Each row below holds a small network's activations on one input, seen along a few directions.
In each table, some parts of the input vary, and every possible input appears once, in random order.
Descriptions start from the smaller parts, as in this example, which fits no table here: line(6) and (point or line(9) or (values(2) and ring(8))).
Shared parts are said once, and a part with two or three values counts as separate values.
In the rows, 128 means zero.

Rows:
x1: [125 131 154 110 149 100 160 138 131 147 153 133 141 138 157 161]
x2: [105 133 149 143 125  99 139 138 168 119  94 125 100 158 163 127]
x3: [ 96 138 137 110  90 123 108 118 159 111  66 141  87 139 130 134]
x4: [141 141 183 100 103 137 106 115 135 135 140 129 104 104  98 139]
x5: [207 112  45 206 170 168 154 148  64  84 152  93 195 106 148  69]
x6: [ 74 130 130 100 129 122 122 105 143 124  88 161 112 157 109 151]
x7: [143 140 166 131 127 103 143 146 148 138 139 114 113 121 169 143]
x8: [144 143 188 124 129 117 136 140 132 148 155 117 116 103 140 135]
x9: [152  71  44 154  97 205 143 117 173 165  69 131 173  94  92 124]
x10: [123 143 165 100  94 137 103 103 136 132 110 135  94 116  93 132]
x11: [109 140 142  99  83 132 103 108 150 125  78 134  84 128 105 138]
x12: [ 84 132 137  87 114 131 120  97 127 133  99 154 110 144  91 151]
x13: [120 136 155 146 136  98 140 144 158 131 122 115 104 146 172 137]
x14: [109 135 155  78 115 135 118  95 117 142 123 155 120 131  83 150]
x15: [104 126 140 120 165  98 155 133 142 140 133 139 128 162 157 152]
x16: [183 108  38 218 164 134 140 154  65 100 163 104 157 119 151  74]
x17: [165 124  27 183 141 172  89 161  81  96 178  83 179  97 119  49]
x18: [156 120  32 204 139 134 112 167  71 104 184  97 154 129 129  68]
x19: [ 92 127 139 129 113 108 119 122 167 114  81 133  88 158 151 132]
x20: [127 133 173  78 124 135 122 106 115 145 152 149 129 118  87 157]
x21: [ 91 125 128 115 145  97 146 138 157 127 102 150 128 166 157 148]
x22: [148 142 191 111 114 126 122 121 136 147 156 123 114 100 118 138]
x23: [133 133 180  89 134 124 138 112 116 156 168 143 140 114 107 156]
x24: [ 81 117 123 102 129 108 133 120 151 124  86 154 115 172 149 151]
x25: [129 130 171  98 146 104 151 123 117 153 176 136 142 120 125 154]
x26: [189 116  39 193 152 182 108 157  68  85 161  80 203  89 127  60]
What is each input in this table made of?
> point or ring(5) or (values(2) and ring(10))
Change only the ring(10) part in x7. List by row number the other rows that result.
> x2, x3, x4, x8, x10, x11, x13, x19, x22

Rows:
x27: [142 125 159 139 128 104 153 146 161 151 134 115 112 126 170 146]
x28: [ 81 139 113 113 103 121  94 117 132 110  98 137  97 154 108 124]
x29: [ 99 149 148 117 131  81 117 135 115 118 153 132  94 158 142 129]
x30: [157 134  80 182 124 160 110 128 111  77  94  99 126 114 129  79]
x31: [121 113 137 132 147 117 165 125 155 119  82 145 133 153 161 147]
x32: [137 114  88 135 158 124 144 155 101 155 193 123 181 120 131 129]
x33: [141 112 137 107 120 156 152  98 137 140  83 155 143 117 104 148]
x34: [116 133 137 120  83 146  94 126 154 146 123 129 100 105  92 125]
x35: [ 92 127 116 113 137 132 127  96 125 110  75 148 120 157 112 139]
x36: [110 136 152 119 164  93 150 114 108 115 133 144 117 161 147 147]
x37: [183 147 133 162 143 137 126 147  75  96 164  96 145  96 146  93]
x38: [115 144 153  84 110 125  95 114 105 127 157 136 115 127  92 132]
x39: [125 106  74 159 163 108 153 159 115 146 179 121 163 147 150 123]
x40: [152 120 164  95 133 146 157 103 127 142 123 144 154 113 113 153]
x41: [138 122 159 129 154 104 178 126 136 130 120 139 132 145 162 157]
x42: [158 136  96 191 142 135 118 146 111  74 112 100 126 132 163  77]
x43: [114 145 160 139 119  91 121 152 152 140 155 112  93 134 149 126]
x44: [128 140 164 106  97 136 100 131 143 148 160 117 112 101 100 128]
x45: [112 156 160  93 128  99 110 133 102 126 167 133 112 133 124 135]
x46: [114 126 131  99 130 145 121  87 108 125  96 159 127 135  87 142]
x47: [153 132 171 116 124 121 146 143 147 158 149 118 130 101 152 151]
x48: [130  95  50 137 129 160 124 130 117 155 143 136 173 118  88 118]
x49: [126 152 171 115 116 109 114 150 139 147 169 114 109 109 131 132]
x50: [ 83 141 126 121 123  95 103 133 134 105 116 138  95 167 142 121]
x51: [186 135 124 152 126 162 111 125  79  96 155  99 147  86 114  88]
x52: [109  99  51 161 157 124 139 158 136 135 142 127 162 157 148 114]
x53: [ 95 136 124 135  90 132  99 134 171 133 101 118  94 128 116 121]
x54: [140 102  79 124 140 149 130 135 105 157 182 125 186 113  98 123]
x55: [126 117 137 143 120 117 139 144 181 139  97 120 113 134 169 137]
x56: [ 93 128 130 122 157 106 136 113 127 104  95 149 117 170 146 138]
x57: [173 142 120 187 147 120 132 149  88  88 150  94 127 124 165  86]
x58: [122 145 164  96 159 111 142 112  95 124 147 145 135 136 129 152]
x59: [144 114 137 118  91 158 128 119 163 159 101 131 121  97 115 140]
x60: [124 115 123 133 100 144 133 128 180 146  79 120 114 120 138 137]
x61: [120 112 123 122 128 142 158 108 154 126  62 144 135 139 128 146]
x62: [103 137 127  98  96 135  88 109 115 124 119 147 103 132  83 128]
x63: [155 121 163 106 105 147 133 123 152 161 140 121 133  93 123 145]
x64: [125 133 157  86 142 136 127  92  98 127 136 148 139 131  97 146]
x65: [109  97  35 151 138 149 131 141 135 141 122 125 164 142 113 116]
x66: [ 97 138 138 143 111 105 107 150 172 128 118 118  94 142 149 117]
x67: [176 129  95 166 115 173 105 119  92  91 117 110 134  89 104  83]
x68: [150 131 171 106 149 121 170 123 122 139 134 142 150 120 144 161]
What is each input in this table made of?
> ring(6) and (values(2) or ring(5))
Changing only the ring(6) part turns x32 into x39. The same change can be made to x49. Which row results?
> x43
Change only the values(2) part in x65. List by row number the other rows that result.
> x30
Which other rows agree with x62 in the ring(6) part? List them by row number.
> x33, x34, x46, x48, x59, x67

Rows:
x69: [106 153 143 139  88 122  82 128 150 101  93 116  67 132 126 105]
x70: [124 143 160  77 112 140 102  99  95 133 149 144 124 112  76 139]
x71: [176 121  46 181 169 150 122 150  43  99 200  99 190 111 119  73]
x72: [211 105  56 203 150 170 145 165  92 120 173  83 193  81 146  77]
x73: [ 87 105  93 107 112 150 125 102 161 140  65 157 130 148  96 146]
x74: [ 99 124 138 102 170  89 160 125 113 140 150 156 143 168 143 162]
x75: [ 81 110  99 137 142 106 150 125 164 126  74 149 117 179 152 145]
x76: [124 165 180 104 115 105  94 127  99 115 169 123  93 122 117 122]
x77: [157 129 171 100  93 160 125 111 144 154 123 128 127  82  98 143]
x78: [104 118 131  72 140 132 135 100 110 153 140 163 154 138  88 162]
x79: [ 92 141 130 152 127  94 120 141 158  99  88 122  84 167 169 118]
x80: [136 103 141  94 121 152 159 112 159 175 114 147 157 109 110 167]
x81: [143 139 179 140 137  96 154 153 156 134 139 112 112 127 184 140]
x82: [156 151 191 127  97 124 116 139 147 135 143 105  95  93 140 127]
x83: [159 105   7 216 141 169 110 152  96  84 123  93 165 122 129  54]
x84: [107 131 122 112  84 159  91 100 147 120  73 139  99 121  84 121]
x85: [132 108 148 124 152 108 183 137 161 161 124 139 145 139 167 166]
x86: [110 154 168 117 155  77 131 140 108 113 165 130 110 156 159 136]
Changing only one part turns x70 into x84. The same change can be made to x71. Which row results?
> x83
What is each input in this table made of?
> values(3) and (point or ring(5))
Change only the values(3) part in x86. List by row number the other rows that result.
> x79, x81
